A small network was shown many inputs. Here are its activations along a few directions, one row for each input.
Each table varies a few parts of the input and shows all the possible inputs, shuffled.
A made-up example of a description, with smaller parts first: one of 4 places along a line, together with either a single point or one of 9 places around a ring or (one of 2 separate values, together with one of 8 places around a ring).
Shared parts are said once, and a part with two or three values counts as separate values.

Other details of the inputs vary at random and push rows far along two fixed directions, the same in every table; ignore that.

A family of inputs:
row 1: [-1.10 -0.78 -2.23 -0.25 -0.36  1.16 -2.68 -0.68 -6.48  0.51 -4.32 -0.91
 -2.90]
row 2: [-1.20  3.15 -1.20  8.87  3.82 -0.78  0.72 -2.51  3.41  1.42  1.39  3.35
  4.02]
row 3: [-2.18  2.45 -1.43  7.36  3.84 -0.52  0.08 -2.13  3.91  2.40 -0.23  2.91
  4.16]
row 4: [-2.71 -1.68 -5.08 -4.11 -0.72  1.00 -3.54  1.89 -9.04 -2.06 -6.07 -1.28
 -1.30]
row 5: [-2.59  3.48 -2.89  6.13  3.49 -0.63  0.92 -1.13  2.39 -0.04  1.71  4.13
  7.24]
row 6: [-2.25 -0.28 -3.80 -1.82 -0.99  0.55 -1.83  0.14 -4.29  0.91 -5.83 -1.63
 -2.88]
row 7: [ 3.34 -1.26  3.60 -3.49 -1.73 -1.44  2.25  0.95  3.84 -0.56  3.82 -2.02
 -1.23]
row 8: [ 3.29 -2.09  4.03 -3.04 -1.31 -0.02  0.68  1.22  2.60 -0.18  3.64 -2.67
 -1.50]
row 9: [ 4.38 -1.49  4.33 -1.53 -1.27 -0.19  1.68  0.97  1.99 -1.11  5.06 -2.36
 -1.56]
row 10: [-2.78 -0.21 -3.20 -0.92 -1.38  1.32 -2.04  0.19 -3.60 -0.37 -5.53 -0.31
 -3.10]
row 11: [-2.31 -0.79 -3.20 -2.23 -0.69  0.04 -2.01 -0.87 -4.53  1.01 -5.44 -0.49
 -2.67]
row 12: [-2.02  3.03 -2.43  4.89  4.07 -0.43  0.85 -1.52  1.24  0.03  1.00  5.21
  6.82]
row 13: [ 2.49 -0.91  4.36 -3.33 -2.80  0.06  1.94  1.03  2.91 -0.81  3.48 -0.45
 -1.78]
row 14: [ 2.91 -1.35  4.23 -3.48 -2.63 -0.36  1.80  1.38  3.25 -1.85  3.08 -1.42
 -2.00]
row 15: [ 2.72 -1.28  4.89 -3.05 -1.34  0.25  1.21  1.06  2.40  0.69  4.24 -2.07
 -1.30]
Each input here is: one of 3 separate values, together with either a single point or one of 4 places along a line.
Which other rows agree with row 5 in the choice among 3 separate values? List them by row number.
> row 2, row 3, row 6, row 10
Which other rows does row 7 become when the choice among 3 separate values takes its other values? List them by row number.
> row 6, row 11

A family of inputs:
row 16: [ 0.67 -0.90  0.90 -1.25 -0.89  0.00 -0.57 -0.72 -1.40  0.10 -1.36 -0.32
 -2.61]
row 17: [-0.09 -0.59 -0.24 -2.02 -0.49  0.94  0.01  0.68 -2.26 -1.75 -0.05  0.41
 -0.46]
row 18: [-2.75  2.26 -1.87  5.20  1.57  0.05 -0.17 -1.98  1.11  2.66 -1.75  2.64
  1.33]
row 19: [-0.64 -0.06 -0.29 -1.61 -1.60  1.19 -0.27  1.11 -2.65 -1.75  0.42  0.29
 -0.90]
row 20: [-0.19 -0.49  0.09 -0.24 -1.74  1.11 -0.92  0.90 -1.01 -1.42 -0.75 -1.18
 -2.35]
row 21: [ 0.50 -1.84  0.47 -1.32 -0.80 -0.50 -1.05  0.25 -0.96 -1.11 -1.76 -1.14
 -1.24]
row 22: [ 0.46  0.23 -0.95 -1.22 -1.43  0.26  0.05  0.82 -1.72 -1.36 -0.58 -1.18
 -1.70]
row 23: [ 0.62 -0.98  1.05 -1.36 -0.80 -0.41 -0.62 -0.91 -1.51  0.09 -1.50 -0.40
 -2.43]
row 24: [-2.34  1.11 -1.28  3.85  2.60 -1.54 -0.42 -2.93  0.89  2.64 -2.81  2.30
  2.23]
row 25: [-3.37  2.40 -2.69  3.60  1.78  0.49 -0.23 -0.77 -0.12  0.74 -0.67  3.05
  3.45]
row 26: [ 0.56 -1.51  0.37 -1.20 -0.70 -0.12 -1.18  0.39 -0.92 -1.16 -1.60 -1.02
 -1.52]
row 27: [-0.18  0.34 -1.43 -1.93 -1.13  0.69  0.23  1.08 -1.07  0.09 -0.67 -1.83
 -1.21]
row 28: [ 0.02  0.22 -1.14 -0.85 -1.72  0.33  0.02  0.91 -1.70 -1.36 -0.18 -1.14
 -1.97]
row 29: [-2.31  1.65 -1.94  4.49  2.49 -0.21 -0.16 -2.41  1.05  2.54 -2.52  2.66
  1.56]
row 30: [-2.39  0.92 -2.10  4.22  2.88 -0.90 -1.07 -1.46  1.58  1.29 -2.75  1.82
  2.80]
row 31: [ 0.09 -1.38  0.14 -2.75 -0.86 -0.35 -0.50  0.50 -2.64 -1.46 -0.51  0.23
  0.12]
row 32: [-1.38  2.29 -2.61  9.61  6.14  0.29 -1.69 -3.12 -0.80  3.15  0.86  1.82
  5.85]
row 33: [ 0.01 -0.30 -1.59 -2.17 -0.60  0.40  0.14  0.93 -0.92  0.11 -0.75 -1.66
 -1.18]
row 34: [ 0.08 -0.92 -0.17 -2.49 -0.61  0.47 -0.52  0.68 -2.49 -1.56 -0.33  0.38
 -0.37]
row 35: [ 0.26 -0.48  0.22 -0.56 -1.36  1.10 -0.81  0.78 -1.00 -1.41 -1.17 -1.19
 -2.03]
row 36: [ 2.37  1.54  3.01  0.09 -0.83 -0.64  3.41  1.35  6.14  0.09  6.98 -0.66
  1.42]
row 37: [ 0.58 -0.63  0.74 -0.78 -0.86  0.51 -0.17 -0.71 -1.18 -0.01 -1.12 -0.23
 -2.66]
row 38: [ 0.83 -1.14 -0.68 -1.99 -0.98 -1.21 -0.24  0.25 -1.64 -1.04 -1.11 -1.09
 -0.78]
row 39: [ 0.10 -0.19  0.57 -0.35 -2.01  0.87 -0.40 -0.19 -1.65  0.14 -0.83 -0.37
 -3.16]
row 40: [ 2.30  0.72  3.95 -1.00  0.29  0.00  3.36  1.17  5.62 -0.24  7.23  0.94
  2.94]
row 41: [ 0.58 -1.35  0.26 -1.19 -0.70  0.29 -1.17  0.53 -0.91 -1.20 -1.46 -1.03
 -1.80]
row 42: [-0.91 -0.49 -0.34 -0.90 -1.44  1.38 -0.67  1.38 -0.50  0.06 -0.75 -1.83
 -1.98]
row 43: [-0.33 -1.04 -0.33 -1.55 -0.46  1.13 -0.65  0.98 -0.30  0.01 -1.33 -1.72
 -1.65]
row 44: [ 2.24 -0.99  0.85  1.32  1.45  0.96 -1.73  1.24 -5.44  0.38  1.39 -2.84
 -1.07]
row 45: [-2.63  2.03 -2.23  5.02  2.31  0.27 -0.61 -1.10  1.74  1.13 -2.15  1.84
  2.50]
row 46: [ 0.13 -1.03  0.01 -2.59 -0.66  0.09 -0.57  0.61 -2.51 -1.50 -0.35  0.37
 -0.17]
row 47: [ 2.60 -0.11  4.22  0.09  0.25 -0.70  2.30  0.90  6.83  0.23  5.56 -0.50
  1.62]
row 48: [ 0.54 -1.33  1.15 -1.45 -0.89 -0.80 -0.47 -1.10 -1.53  0.14 -1.63 -0.50
 -2.10]
row 49: [-2.49  1.62 -2.47  2.48  2.66 -0.20 -0.61 -1.21  0.11  0.88 -1.26  3.09
  3.87]
row 50: [ 2.72 -0.60  4.55 -0.14  0.18 -1.46  2.41  0.56  6.78  0.31  5.39 -0.68
  2.19]
row 51: [-0.02 -0.80  0.48 -2.00 -0.55  0.29 -0.51 -0.28 -0.88  1.55 -1.35 -0.97
 -2.29]
row 52: [ 0.50 -0.21  0.78 -0.71 -1.67  0.82 -0.28 -0.32 -1.59  0.09 -1.21 -0.44
 -2.86]
row 53: [-2.55  1.17 -2.21  2.49  2.46 -1.01 -0.52 -1.46  0.06  0.95 -1.43  2.99
  4.46]
row 54: [ 0.83 -0.86 -1.02 -1.69 -0.86 -0.46 -0.20  0.60 -1.57 -1.09 -0.90 -0.96
 -1.31]
row 55: [-2.47  1.44 -2.36  2.44  2.61 -0.54 -0.57 -1.40  0.08  0.87 -1.37  3.04
  4.12]
row 56: [ 0.42 -1.21  0.00 -0.80 -0.88  0.87 -0.80  0.58 -0.87 -1.42 -1.38 -1.04
 -2.02]
row 57: [ 2.53  1.12  4.72  0.77 -0.62 -0.23  3.08  0.04  6.37  1.58  5.98  0.29
  0.65]
row 58: [-0.08 -1.09  0.59 -2.01 -0.56 -0.09 -0.42 -0.47 -0.91  1.46 -1.45 -1.07
 -2.08]
row 59: [-0.31 -0.09 -0.17 -1.90 -1.30  1.23 -0.14  0.97 -2.72 -1.75 -0.12  0.21
 -0.64]
row 60: [ 2.11  1.18  4.02 -0.89 -0.37  0.21  3.33  1.40  5.37 -0.31  7.33  0.74
  2.80]
row 61: [-1.95  1.54 -3.04  3.55  2.58 -2.02 -0.17 -1.75  1.19  1.46 -2.01  1.91
  3.87]
row 62: [ 0.82 -0.87 -0.81 -1.81 -0.84 -0.89 -0.29  0.50 -1.58 -1.07 -0.98 -0.96
 -1.11]
row 63: [ 0.62 -0.37 -1.09 -1.27 -0.69 -0.01  0.17  0.60 -1.36 -1.29 -0.63 -0.90
 -1.48]
row 64: [ 3.09  0.66  3.15 -0.68  0.16 -1.40  3.17  0.92  6.31  0.24  6.33 -0.52
  2.02]
row 65: [ 0.18 -0.62 -1.21 -2.59 -0.51 -0.55 -0.29  0.68 -0.92  0.29 -0.94 -1.66
 -0.64]
What is each input in this table made of?
> one of 2 separate values, together with either a single point or (one of 4 places along a line, together with one of 6 places along a line)
Changing only the choice among 2 separate values turns row 29 into row 37. The same change can be made to row 24. Which row results?
> row 48
Changing only the choice among 2 separate values turns row 47 into row 41. The same change can be made to row 27. Which row results?
> row 22
Which other rows does row 45 become when the choice among 2 separate values takes its other values? List them by row number.
> row 35
A walk changes only the place on the line of 4. It starts at row 46 and steps to row 62. List the rest of the walk in order.
> row 26, row 23
Which other rows does row 51 become when the choice among 2 separate values takes its other values? List them by row number.
> row 16
A walk changes only the place on the line of 6. It starts at row 36 and steps to row 27. List the rest of the walk in order.
> row 33, row 64, row 65, row 61
